A small network was shown many inputs. Here are its activations along a few directions, one row for each input.
In each table, some parts of the input vary, and every possible input appears once, in random order.
A made-up example of a description, with smaller parts first: one of 3 separate values, together with either a single point or one of 11 places along a line or (one of 6 places along a line, together with one of 8 places around a ring).
Shared parts are said once, and a part with two or three values counts as separate values.

A family of inputs:
x1: -2.57, -4.40, +1.57, -1.85, +2.63, +3.36, +1.60, +0.91, +3.73, +1.88, +1.16
x2: +1.49, +3.21, +3.59, +1.01, +0.82, -2.47, -0.45, -2.53, -1.88, +0.23, +0.41
x3: -0.33, -2.81, -3.53, -2.27, +1.09, +2.10, +3.92, +3.05, +4.48, +2.13, +0.68
x4: -1.89, +0.98, -8.95, -1.59, -7.23, +5.94, -3.30, +1.17, -8.39, -3.93, -7.10
x5: +0.82, -2.29, +0.10, +0.04, +1.76, -2.46, -3.41, +1.93, +1.80, -0.35, +2.82
x6: -2.69, -3.32, +2.49, -1.30, +3.17, +2.18, -1.25, -0.01, +3.44, +0.22, +2.80
x7: +2.50, +3.84, -0.67, +3.06, -0.85, -4.49, +1.41, -0.73, -1.67, -0.38, -0.77
x8: -1.09, -1.89, +4.03, -0.59, +1.87, -0.38, -2.73, +0.41, +1.49, -0.24, +2.56
x9: +3.25, +2.89, -0.35, +1.66, +0.66, -4.59, -1.25, -0.97, -1.39, +0.08, +0.49
x10: +1.84, +0.08, +0.57, +0.83, +1.39, -4.73, -2.32, +0.45, +0.04, -1.18, +1.81
x11: -2.18, -2.43, +0.62, -2.80, +1.22, +4.26, +4.61, +1.42, +4.05, +2.11, +0.37
x12: +1.70, +4.46, +2.57, +2.56, -2.91, -0.76, +3.42, -3.50, -1.32, +1.47, -1.59
x13: -0.64, -4.82, -2.58, -1.27, +2.53, +1.22, +0.92, +2.49, +4.11, +1.88, +1.52
x14: +3.30, +4.21, -1.24, +3.17, -3.11, -2.87, +2.62, -2.01, -0.77, +1.40, -1.53
x15: -0.73, -3.72, -1.49, -0.75, +3.09, +0.12, -1.94, +1.55, +3.79, +0.16, +3.17
x16: -3.58, +1.41, -4.38, -2.49, -6.99, +8.52, -2.48, -0.26, -8.92, -4.16, -7.67
x17: +0.80, +4.16, +3.24, +2.41, -0.66, -2.31, +2.24, -2.30, -2.23, -0.27, -0.81
x18: -0.01, +0.44, +4.42, +0.17, +1.52, -2.64, -1.61, -1.08, -0.36, -1.05, +1.66
Describe the family of inputs behind these rows.
Answer: one of 2 separate values, together with either a single point or one of 8 places along a line
Change only the choice among 2 separate values in x9. List by row number the other rows that result.
Answer: x2
List by row number the other rows that have the choice among 2 separate values in common with x10.
Answer: x3, x4, x5, x7, x9, x13, x14, x15

A family of inputs:
x19: +1.45, +1.22, -0.96, +1.87, +0.80, -2.37, +1.34, -0.71, +0.92, +0.78, +0.56
x20: +1.86, +0.02, -1.27, -0.10, +1.48, -1.82, +0.56, +0.45, +1.41, +1.35, +0.99
x21: +2.31, +2.40, +0.21, +1.66, -1.22, -3.04, +1.33, -0.48, +0.01, +0.54, +0.08
x22: -0.11, +0.97, +2.21, +0.23, -1.49, +0.85, +2.30, -0.87, +0.22, +0.92, -0.80
x23: +0.05, -0.87, +2.23, -0.95, +2.60, -0.88, -2.04, -0.27, +0.69, +0.03, +1.96
x24: -0.37, +0.22, +2.60, +1.09, +2.01, -1.50, -1.21, -1.32, +0.11, -0.45, +1.47
x25: -0.92, -3.19, +1.34, -0.82, +2.65, -1.05, -2.44, +1.55, +2.41, -0.64, +2.82
x26: -1.77, -3.48, -0.14, -1.51, +1.25, +2.29, +0.94, +1.94, +3.53, +0.79, +1.37
x27: -0.63, +2.03, -5.59, +0.32, -6.83, +4.33, -3.63, -1.05, -7.07, -2.69, -5.59
x28: -0.84, -1.20, +0.55, -1.68, +1.07, +2.43, +1.49, +0.01, +1.81, +1.54, +0.36
x29: +0.58, +1.45, +3.73, +0.91, +0.01, -2.20, -1.12, -0.95, -0.80, -0.54, +0.86
x30: +0.81, -2.41, -1.92, -0.02, +1.71, -1.96, +0.01, +2.33, +3.01, +0.70, +1.94
x31: -1.13, -0.16, +0.94, +0.36, +0.49, +1.79, +2.34, -1.13, +1.18, +1.09, -0.13
x32: -1.29, +3.02, -3.93, -1.37, -4.52, +3.14, +0.12, +0.50, -7.42, -3.43, -5.91
Describe the family of inputs behind these rows.
Answer: either one of 2 separate values or (one of 3 separate values, together with one of 4 places along a line)
Start at x25 and move only the place on the line of 4, one step at a time. The first step leads to x23. Which rows follow, in order?
Answer: x24, x29

A family of inputs:
x33: +3.07, +3.37, +3.31, +4.65, +0.49, -7.06, -2.88, -2.76, -1.08, -0.74, +2.20
x34: +0.63, +2.66, -0.10, +1.08, -0.54, +0.72, +5.30, -1.47, -0.43, +2.27, -1.96
x35: -1.30, -0.25, -0.89, -0.82, -1.16, +2.86, +5.97, +0.88, +2.47, +1.76, -0.83
x36: -1.40, -3.48, -0.27, -1.48, +0.56, +3.32, +3.34, +0.95, +4.07, +2.15, -0.09
x37: +3.53, +4.46, +3.31, +2.51, -0.96, -5.82, +0.00, -1.60, -2.13, +0.14, +0.37
x38: -0.56, -4.32, +2.58, -1.49, +6.48, -3.71, -4.01, +2.80, +3.60, -1.27, +5.12
x39: -0.28, +0.45, -9.08, -1.01, -5.45, +3.38, -3.26, +1.93, -6.18, -3.16, -5.31
x40: -3.57, +1.05, -1.80, -1.96, -5.19, +6.10, -5.08, -0.75, -8.74, -4.84, -5.48
x41: -1.09, -5.00, +0.96, -1.82, +4.35, -0.23, -2.45, +1.23, +4.45, +1.05, +4.55
x42: +2.59, +5.13, +1.45, +1.93, -1.16, -2.53, +3.00, -3.00, -1.12, +0.70, -1.12
x43: -1.62, -4.08, +0.53, -1.59, +2.59, +2.97, +0.08, +1.78, +5.09, +1.93, +2.56
Describe the family of inputs behind these rows.
Answer: either one of 2 separate values or one of 9 places along a line
What sort of input is x39?
Answer: one of 2 separate values

A family of inputs:
x44: +0.78, -4.95, +1.86, +0.71, +4.26, -3.14, +1.46, +2.17, +8.94, +2.98, +5.92
x45: -0.24, -0.03, -2.80, -2.24, -0.14, -0.09, -3.61, +2.29, -2.57, -2.43, -0.09
x46: -1.50, -1.56, -3.63, -3.35, -0.96, +3.23, +1.41, +2.57, -1.12, +0.07, -2.66
x47: +0.26, +2.42, +2.21, +1.23, -0.37, -2.42, -0.71, -0.53, -4.15, -2.10, -0.71
x48: +0.97, -2.17, +5.83, +0.77, +6.15, -2.61, -0.11, -1.88, +6.41, +3.63, +5.84
x49: +1.01, +5.48, +1.43, +1.63, -1.64, -1.84, +4.59, -2.73, -2.55, -0.48, -2.12
x50: -0.38, +0.81, +2.39, +0.66, -1.53, +0.62, -4.61, -1.72, -2.17, -1.69, -0.48
x51: -0.63, -4.12, +6.44, -0.35, +4.12, -1.27, +1.39, +0.32, +8.17, +2.97, +5.82
x52: -1.22, -3.61, +5.50, -0.74, +5.82, -2.92, +2.92, +1.95, +7.52, +1.58, +5.63
x53: +1.15, +1.08, -1.28, -0.89, -0.46, -2.00, -3.15, +1.66, -2.75, -2.55, -1.00
x54: +0.45, -1.68, +4.99, +0.37, +7.72, -4.19, +1.39, -0.27, +5.82, +2.29, +5.67
x55: +2.37, -3.02, +1.40, +1.72, +6.26, -4.37, -0.04, -0.15, +7.14, +3.61, +6.01
x56: -0.81, -3.13, -5.31, -0.78, -1.55, +2.66, -2.36, +0.71, -0.52, -1.18, -1.24
x57: +2.25, +2.34, -0.60, +0.24, -1.28, -3.17, -1.04, +0.96, -3.84, -1.27, -0.96
x58: +0.59, -3.87, +3.27, -1.44, +5.30, -3.67, +2.57, +3.35, +7.95, +2.36, +5.51
x59: +2.98, +5.49, -1.37, +0.67, -2.64, -2.49, +4.44, -1.32, -2.11, +0.47, -2.43
x60: -2.52, +0.13, -1.02, -1.39, -0.97, +5.33, +4.36, +0.96, -0.66, +0.04, -2.67
x61: -0.74, -0.78, -5.21, +0.27, -2.93, +5.28, +2.98, +0.91, +1.08, +1.66, -2.40
x62: -0.81, +1.21, +1.49, +0.13, +0.40, -1.23, -2.76, +0.18, -3.08, -3.35, -0.81
x63: -2.28, +0.06, +0.04, -1.20, +0.74, +0.72, -3.22, +0.85, -2.92, -3.22, +0.04
x64: -2.17, -2.42, +0.21, -1.91, -1.39, +4.54, -2.63, -1.15, -1.39, -1.10, -1.24
x65: +0.58, +3.81, +2.26, +1.81, -0.55, -2.46, +1.54, -1.43, -3.47, -1.03, -1.89
x66: -1.70, -2.53, -5.36, -0.74, -2.06, +3.97, +0.20, +1.18, +0.27, +0.82, -2.19
x67: +1.49, +5.06, +2.38, +2.12, -3.60, -0.11, +2.73, -4.64, -1.70, +1.07, -1.80
x68: +2.53, +3.78, -0.45, +0.89, -1.46, -3.15, +1.31, +0.01, -3.14, -0.16, -2.22
x69: -2.62, -2.04, -0.76, -2.52, +0.49, +2.74, -0.75, +0.76, -2.31, -2.79, -1.60
x70: +0.96, -0.09, -3.11, +1.82, -1.66, -1.30, -4.46, +0.23, -1.28, -1.83, -0.49
x71: +2.06, +1.09, -2.44, +2.96, -2.52, -2.50, -2.38, -0.45, -2.39, -0.57, -0.52
x72: +2.84, +4.30, -3.14, +3.31, -3.88, -1.83, +3.22, -2.65, -0.69, +1.18, -2.01
x73: -0.59, -2.06, -3.50, -3.53, -0.39, +1.92, -1.09, +2.17, -1.95, -1.94, -1.74
x74: +0.70, +1.96, +3.16, +1.75, -2.33, -0.61, -2.61, -2.43, -3.27, -0.49, -0.36
x75: -3.48, -1.55, -1.05, -2.42, -0.09, +4.02, +1.69, +1.27, -1.48, -0.79, -2.51
x76: -2.06, -0.23, -0.17, -0.89, -2.71, +6.93, +2.54, -0.81, +0.24, +1.54, -2.31
x77: +2.24, -1.92, +2.77, -0.33, +7.30, -4.90, +1.03, +1.02, +6.20, +3.04, +5.57
x78: -0.42, -1.15, -4.66, +0.50, -1.34, +0.64, -4.88, +0.77, -1.04, -1.68, +0.43
x79: -1.82, -0.32, +0.97, -0.60, -1.20, +2.60, -5.08, -1.09, -1.97, -1.49, +0.38
x80: -3.05, -1.89, -0.14, -1.88, -1.89, +5.74, -0.15, -0.59, -0.56, +0.82, -2.14
x81: +2.35, +2.59, -2.24, +3.57, -2.68, -2.51, +0.03, -1.37, -1.74, +0.54, -1.82
x82: +1.02, +3.38, +3.19, +2.34, -2.46, -0.72, -0.32, -3.30, -2.64, +0.52, -1.58
x83: -0.57, +0.16, -3.53, -2.28, -1.87, +4.58, +4.15, +2.23, -0.28, +0.93, -2.85
Describe the family of inputs behind these rows.
Answer: one of 4 places along a line, together with either one of 2 separate values or one of 8 places along a line
The inputs of x56 and x64 match in every part but the place on the line of 4. If x72 is changed in the same way as x56 into x64, which row does it become?
Answer: x67
The inputs of x65 and x82 match in every part but the place on the line of 4. If x54 is changed in the same way as x65 into x82, which row does it become?
Answer: x48
Change only the place on the line of 8 in x68. List by row number the other rows that result.
Answer: x45, x46, x53, x57, x59, x73, x83
Change only the place on the line of 8 in x65. List by row number the other rows that result.
Answer: x47, x49, x60, x62, x63, x69, x75
Change only the choice among 2 separate values in x77. List by row number the other rows that result.
Answer: x58
